A small network was shown many inputs. Here are its activations along a few directions, one row for each input.
Each table varies a few parts of the input and shows all the possible inputs, shuffled.
A made-up example of a description, with smaller parts first: one of 4 places along a line, together with either a single point or one of 9 places around a ring or (one of 3 separate values, together with one of 5 places around a ring).
Shared parts are said once, and a part with two or three values counts as separate values.
In the rows, zero is written as 128.

Other details of the inputs shift rows strongly along two fixed directions, in all tables alike. That doesn't count.
To show where, the next rows are all for the same input, with only those details redrawn:
[159  66  47 146 123 125 171 114 142 120 135 117 124 103 127  97 133]
[ 91 243 153  79 147 118 100 127 143  90 141 135 175 151 142 156 194]
[126 172 120  97 133 124 125 126 138  93 146 118 166 130 141 128 176]
[159 107  90 115 119 128 147 124 134  96 150 103 157 111 141 103 159]
[ 64 169  31 165 174  98 159  95 177 165  89 198  74 141  95 160 127]
[157  74  49 143 124 124 167 114 143 119 136 118 126 105 127 100 137]
[127 169 118  99 132 124 127 125 138  94 146 118 166 129 141 127 175]
[131 162 115 101 131 124 128 125 137  94 145 116 164 127 141 124 173]

Table:
row 1: [173  82 133 107 131 127 116 131  94  98 128 106 114 130 137 115 140]
row 2: [151  70 134 149 108 131 105 136 160 112 158  94 151 147 131 105 131]
row 3: [123 150 185 147 113 109  97 132 152 111 144 130 162 129 144 115 114]
row 4: [212 101 153 142 146 162 121 180  45 150 108 113 146 112  99 142 127]
row 5: [107 223 171  93 153 108  88 124 126  97 142 143 164 169 158 177 165]
row 6: [146 106 134 120 101 149 162 120 128 128 168  91 145 122 170 122 104]
row 7: [ 92 204 224  85 137 114  80 143 127 105 124 157 151 146 127 148 127]
row 8: [154  59 144 101 120 139 109 147 127 111 139 106 129 146 114 112 127]
row 9: [ 95 171 132  86 113 154 165 136 154 119 157  92 160 142 152 132 160]
row 10: [ 91 169 149  57 117 163 144 144 129 116 132  93 126 142 131 120 170]
row 11: [ 82 250 159 101 147 119  77 121 153  89 132 125 163 154 138 142 206]
row 12: [137 153 159 123 141 117  83 121 113  96 123 107 130 156 139 123 163]
row 13: [ 83 161 100 167 172  82 141  97 127 164  63 217  42 122 106 158  78]
row 14: [153  48 112 105 109 159 165 137 108 131 136  83  96 130 144 105 111]
row 15: [175  63  92 162 122 143 115 189  54 149 106 121 161  47  72 132 159]
row 16: [158  70  48 145 124 124 169 114 142 119 135 118 125 104 127  98 135]
row 17: [151  65 142 139 113 135  99 136 141 109 141  92 135 154 115  92 135]
row 18: [153  37  87 153 117 123 146 130 161 138 149 122 129 139 118 119  96]
row 19: [148 156 162  90 125 120 105 117  98 108 140 140 143 128 150 151 132]
row 20: [ 52 168  89 176 154 105 190  98 164 197  97 196  68 134 136 169  57]
row 21: [141  50  94 150 110 153 162 122 128 142 128  80  89 140 138  92 111]
row 22: [218 110 162 152 139 162 116 165  43 151 111 121 147  92 100 135 108]
row 23: [ 58 151  96 144 145 115 190 104 142 202  89 199  58 130 129 170  59]
row 24: [156  63 135 117  99 144 176 132  99 132 131 100 104  92 156  92  80]
row 25: [109 237 200 126 141  96  78 118 122  96 127 146 159 133 169 146 142]
row 26: [200 113 129 134 136 172 136 185  59 148 108 109 151  92  80 118 153]
row 27: [ 85 198 200  59 138 124  79 148 143 118 142 149 165 184 125 183 154]
row 28: [154  46 113 174 112 129 114 114 146 130 130 116 107 128 103  84  96]
row 29: [137  64  85  88  91 167 200 137 130 141 146  87 121 113 137 100 130]
row 30: [107 216 185  64 147 115  86 131 107 104 132 150 152 169 150 184 169]
row 31: [ 45 135  56 132 155 115 153 119 194 188  92 202  72 154  59 160 114]
row 32: [ 86 176 148  94 112 158 134 134 145 114 132  79 133 151 133 104 177]
row 33: [150  75 124 145  98 155 146 113 119 130 140  78 108 122 147  87 105]
row 34: [111 148 162  66 115 151 143 140 115 133 148 109 138 159 160 157 136]
row 35: [223  82 149 173 134 146 148 167  43 157 100 133 137  67 107 116  80]
row 36: [156  59 120 113 102 158 161 124 106 134 138  92  96 111 144 101  94]
row 37: [127 148 168 117 120 120  99 128 154 113 160 132 169 145 132 142 118]
row 38: [141 105 157 138  98 140 151 125 112 123 134  87 125 110 163  85 101]
row 39: [ 82 158  78 198 173  93 114  78 147 167  71 194  40 148  96 149  97]
row 40: [ 93 204 207  68 130 123  76 134 140 119 143 156 164 163 125 174 136]
row 41: [ 65 139  83 207 155 100 115  94 198 181 100 195  69 157  88 154  81]
row 42: [147 168 152 117 132 112 104 111 116 100 150 133 157 131 161 146 131]
row 43: [ 66 130  95 160 167 109 117 104 167 178  82 207  48 156  69 162  78]
row 44: [134  82 121 128 103 143 115 138 161 105 142  86 141 135  94  66 164]
row 45: [123  73  68 154 100 159 186 121 165 141 142  77 112 117 139  85 134]
row 46: [105 155 138  96 120 130 119 144 177 107 158 116 178 146 113 124 164]
row 47: [109 158 153  97 121 144 146 133 137 124 161 100 152 160 169 154 136]
row 48: [185  69 123 128 108 110 156 119  90 121 129 138 125  84 156 111  88]
row 49: [192  46 113 171 129 134 101 181  42 152 107 124 154  69  90 153 131]
row 50: [ 66 147  94 188 157  81 150 105 185 182  95 220  84 138 102 162  56]
row 51: [158  93 106  96 123 137 132 131 112  96 127  99 119 107 117  88 167]
row 52: [134  90 114 138  99 139 119 138 181 107 158  87 158 129 112  80 160]
row 53: [102 142 151  72 127 143 102 151 151 105 134 116 142 145  91 111 172]
row 54: [ 80 167  94 202 170  78 129  87 141 166  62 205  47 131 107 142  83]
row 55: [150 148 167 101 134 121  92 120  96  96 128 127 123 126 138 131 137]
row 56: [137  94 128 135 105 155 147 128 138 125 159  71 134 143 169 113 131]
row 57: [154 153 187 154 134 114  78 177  39 140  99 158 180  55 108 168 125]
row 58: [146  62  93 174 102 149 166 106 142 148 147  92 102 114 156  99  89]
row 59: [146 175 169 120 129  99 120 119 109  99 141 144 163 112 173 137 117]
row 60: [ 83 164  70 204 171  92 115  78 161 168  87 198  58 143 115 161  93]
row 61: [118 152 167  76 107 151 141 126 113 134 151 114 137 138 160 148 118]
row 62: [125 144 192  92 114 116 114 139 127 121 139 150 162 127 138 139 105]
row 63: [ 81 224 226 118 135 107  66 132 142 106 123 150 158 159 128 136 138]
row 64: [120 172 137 111 133 126  97 122 131  91 121 101 137 137 119  99 193]
row 65: [ 96 149  91 211 176 105  94 142  80 209  54 223  89  86  53 209  96]
row 66: [171  54  76 176 128 119 130 110 131 120 131 110 108 124 145 105 119]
row 67: [166  63  73 105 112 136 161 125 117 117 135 113 125 100 123  98 146]
row 68: [141 108 151 149  97 138 157 124 127 127 151  90 140 105 180  97  99]
The inputs of row 22 and row 4 match in every part but one. If row 55 is changed in the same way as row 22 into row 4, which row does it become?
Answer: row 1
What is each input in this table made of?
Answer: one of 4 places along a line, together with either one of 2 separate values or (one of 3 separate values, together with one of 5 places around a ring)
Which other rows does row 18 become when the place on the line of 4 takes its other values? List them by row number.
Answer: row 37, row 46, row 50
Which other rows does row 22 become when the choice among 2 separate values takes its other values? List them by row number.
Answer: row 65
Which other rows does row 30 become when the choice among 3 separate values takes its other values? List them by row number.
Answer: row 27, row 34
Which other rows does row 67 become when the choice among 3 separate values takes its other values? List them by row number.
Answer: row 29, row 31

Table:
row 69: [172 116 176 120 112 132 100 146  96 110 147 105 163 118 144 120 125]
row 70: [ 78 142 109 144 138 121 141  95 176 141 115 143  85 159 124 132 121]
row 71: [169 106 113 101 122 148 116 162 102 101 141  87 170 108 112 108 183]
row 72: [141  69 105 162 122 130 147 125 135 153 120 138 102 117 114 117  89]
row 73: [125  96  64 162 149 128 123 133 143 146 102 147 107 122  71 127 149]
row 74: [126 110 105 156 139 124 149 126 112 162 104 160 101 117 120 147  96]
row 75: [156 111 166 100 102 148 133 148 103 114 149  96 163 113 149 116 132]
row 76: [161  78 105 172 134 114 133 124 108 147 106 149 102 104 115 119  89]
row 77: [ 60 222 151  94 146 129 123 113 161 128 125 142 117 175 142 156 150]
row 78: [ 72 232 139 108 149 111 118 115 154 121 128 155 135 152 142 163 156]
row 79: [118  81  83 145 126 130 170 113 144 154 119 139  86 126 122 124  93]
row 80: [108 209 171 116 151 116 102 132  95 128 109 155 134 126 132 164 131]
row 81: [153  93 159 102  95 138 124 137 131 103 161  87 155 131 147 100 132]
row 82: [154 127 147 110 106 122 113 125 133  84 165  91 172 124 159 100 148]
What is each input in this table made of?
Answer: one of 2 separate values, together with either a single point or one of 6 places along a line
Which other rows does row 69 become when the choice among 2 separate values takes its other values? List them by row number.
Answer: row 74
Which other rows does row 78 become when the choice among 2 separate values takes its other values? List them by row number.
Answer: row 82

Table:
row 83: [110 241 184  66 138 127  72 147 122  77 145 116 197 147 135 150 218]
row 84: [159  53  73 144 111 137 146 127 134 116 131  91 121 109 117  78 144]
row 85: [ 67 159 111 157 154 104 132 106 152 172  86 194  70 142 106 159  87]
row 86: [161 100 160  92  99 144 132 133 131  93 167  79 156 136 160  95 133]
row 87: [195  45 102 151 116 127 143 136  90 128 128 122 133  79 123 107 102]
row 88: [ 59 169  90 163 172 111 127 116 163 178  80 195  68 158  74 164 113]
row 89: [162  93 163 101  97 150 114 142 113 101 158  78 157 127 148 103 139]
row 90: [ 91 173  97 175 175 110 128 113 126 174  76 195  71 135  95 169 104]
row 91: [191  40  89 149 116 138 140 140  98 129 134 108 135  95 118 111 121]
row 92: [162 108 134 106 106 140 118 142 124  84 159  78 179 114 136  95 178]
row 93: [185  46 112 166 111 137 146 132 100 131 128 100 118  94 132  89 100]
row 94: [177  33 100 148 107 142 140 138 107 127 134  94 120 107 123  96 115]
row 95: [ 84 152  94 175 151 105 157  93 157 173 103 179  75 143 132 154  75]
row 96: [173  34  93 138 101 136 167 123 144 123 155  97 128 115 143  88  97]
row 97: [ 67 161  71 140 153 134 182 127 138 192  90 177  78 129 101 171 108]
row 98: [110 129  84 154 159 118 134 122 139 161  90 174  88 137  82 146 119]
row 99: [ 93 150  96 188 159 109 136 115 135 176  88 181  84 127 102 157  95]
row 100: [161  61 104 159 119 120 143 132 110 139 121 133 118  93 120 113  96]
row 101: [ 84 237 196  64 128 133  80 133 147  81 151 104 175 164 141 136 200]
row 102: [ 50 171  67 157 158 110 139 101 185 161  98 180  82 152  95 151 129]
row 103: [153 111 136  90 100 138 135 126 144  78 172  73 170 127 168  93 160]
row 104: [ 46 178  97 155 165 112 131 109 178 178  85 197  64 168  82 164 106]
row 105: [ 72 248 212  67 139 128  86 125 137 104 145 128 155 182 162 171 161]
row 106: [ 79 240 209  82 135 129  74 140 133 110 143 131 175 164 140 172 168]
row 107: [143  76 105 146 115 113 163 108 132 139 132 138 109 111 149 117  78]
row 108: [162  98 155 100  98 141 131 132 121  98 172  83 164 127 172 111 131]
row 109: [162 105 172  95  97 130 132 124 111  95 158  95 150 121 175 104 114]
row 110: [121 217 192  80 142 128  75 154 115  99 136 131 187 147 122 158 185]
row 111: [128 243 218  90 142 128  70 152  92  96 137 126 192 133 144 165 174]
row 112: [ 80 143 100 165 148 102 140 108 151 172  96 193  81 130 106 156  83]
row 113: [171  99 171 110 107 134 112 145  92 101 142  98 157 105 143 107 129]
row 114: [ 65 178  57 156 175 109 132 106 159 162  81 189  71 152  80 159 146]
row 115: [ 96 229 216  70 127 133  74 149 138  95 152 119 191 159 137 150 174]
row 116: [156 118 158  68  99 172 156 158  87 115 150  70 159 111 151 111 154]
row 117: [185  51 106 147 120 130 141 132  90 129 122 123 117  89 122 104 101]
row 118: [178  34  95 155 109 137 142 140 111 131 136 100 131 100 122 104 116]
row 119: [174  56 117 148 101 132 165 111 122 123 144  98 113 113 166  89  86]
row 120: [160  47  77 128 103 136 169 110 151 107 153  83 114 118 149  78 126]
row 121: [ 91 146 103 178 146 112 142 108 150 171 101 174  86 132 115 149  87]
row 122: [148  67  91 156 125 129 142 138 135 142 122 129 122 113 101 111 115]
row 123: [155 124 179 117 106 139 116 134 112 106 147  94 152 123 158 105 129]
row 124: [116 213 192  81 144 131  73 150 100 106 129 128 163 149 130 166 179]
What is each input in this table made of?
Answer: one of 2 separate values, together with either a single point or (one of 4 places along a line, together with one of 5 places along a line)
The inputs of row 114 and row 83 match in every part but the choice among 2 separate values. If row 120 is changed in the same way as row 114 into row 83, which row does it become?
Answer: row 103
The inputs of row 97 and row 116 match in every part but the choice among 2 separate values. If row 112 is changed in the same way as row 97 into row 116, which row does it become?
Answer: row 85

Table:
row 125: [ 89 146 101 139 133 127 155 111 158 146 121 138 100 139 131 130 117]
row 126: [109 107  72 143 133 115 162  98 160 143 122 146  88 137 132 125 108]
row 127: [150  93 111 136 122 131 142 127 110 132 122 125 118 101 123 115 114]
row 128: [166  85 142 120 109 142 127 139 103 120 135 106 134 106 128 105 122]
row 129: [134 130 158 107 104 135 126 131 145 102 163  95 166 131 156 110 138]
row 130: [101 146 111 153 150 119 118 116 142 143  99 152  89 145 105 131 129]
row 131: [111 166 164  86 122 124 112 124 148  98 155 117 156 153 155 133 150]
row 132: [148  56  79 170 126 118 150 119 133 152 115 151  98 100 108 115  84]
row 133: [ 68 161 118 141 138 122 136 113 172 154 118 154 101 157 118 145 114]
row 134: [137  65  69 156 129 134 147 130 142 153 119 131 105 122  92 119 119]
row 135: [151 120 122 106 120 146 128 143 114 109 142  97 154 118 128 116 162]
row 136: [131 170 188 106 130 131  98 143 110 118 135 129 158 140 134 145 132]
row 137: [163 120 161 123 120 128 118 140 109 114 142 120 158 117 142 126 119]
row 138: [125 167 153  99 129 132 100 145 132 105 146 118 172 137 125 142 169]
row 139: [117 129 134 127 131 126 124 141 125 139 119 139 130 130 112 138 127]
row 140: [104 151 112 151 149 119 134 118 118 156 102 157  95 127 123 156 112]
row 141: [118  69  79 143 123 125 159 107 160 145 127 133  87 140 122 114 100]
row 142: [135 134 163 123 122 132 105 136 108 124 134 121 144 129 137 138 125]
row 143: [167  51  98 166 117 124 145 127 115 141 129 126 116 101 132 115  91]
row 144: [157 107 142 109  94 140 141 127 132  97 166  79 165 118 164  92 139]
row 145: [131 130 161 100 103 149 131 133 137 107 155  86 151 137 153 106 141]
row 146: [163 126 154 117 123 137 129 138  95 115 137 110 148 114 143 122 127]
row 147: [162 120 163 116 120 142 123 143  98 121 135 109 143 122 137 121 123]
row 148: [ 79 194 145 137 157 121 110 124 124 158  97 168  98 150 118 174 121]
row 149: [108 151 112 156 146 113 130 114 123 153 107 163 103 127 126 157 110]
row 150: [180  90 149 124 106 128 106 138 118  84 156  85 168 113 144  90 147]
row 151: [113 206 171 114 145 118 106 129 115 125 123 152 147 139 136 161 136]
row 152: [125 139 141 122 130 122 121 141 125 126 128 137 147 123 125 138 133]
row 153: [150  51  70 134 112 134 177 109 141 128 137 104  96 119 141  93 108]
row 154: [ 92 177 107 153 157 104 115 107 148 137 101 167 102 143 114 146 135]
row 155: [106 125  86 149 146 121 154 127 126 158  98 158  93 118 108 141 115]
row 156: [153 134 152 104 116 131 123 146 104 105 142 108 169 111 143 122 151]
row 157: [ 71 241 169  88 155 134  87 142 136 127 119 146 146 167 110 173 181]
row 158: [107 149 109 146 144 112 130 115 132 150 105 170 105 122 113 146 113]
row 159: [173  88 164 109 101 140 111 145 103 104 150  95 163 108 133 103 130]
row 160: [ 84 140 103 125 140 125 147 107 161 147 115 148  82 159 123 139 118]
row 161: [127 113 120 150 133 119 112 123 138 126 120 131 115 136 112 117 129]
row 162: [155 121 138 122 121 132 115 129 114  97 136  98 143 120 139 101 152]
row 163: [ 97 194 170 100 141 130 107 146 117 130 116 139 140 144 121 155 153]
row 164: [166  56  61 150 119 136 158 127 128 135 132 114 123 103 115 105 128]
What is each input in this table made of?
Answer: one of 5 places around a ring, together with either one of 2 separate values or one of 6 places along a line
The inputs of row 163 and row 139 match in every part but the place on the ring of 5. If row 128 is changed in the same way as row 163 into row 139, which row does it become?
Answer: row 159
Start at row 126 and move only the place on the ring of 5, one step at a time. The first step leads to row 131. Which rows follow, in order?
Answer: row 141, row 160, row 153
Which other rows does row 160 become when the choice among 2 separate values takes its other values? List them by row number.
Answer: row 145
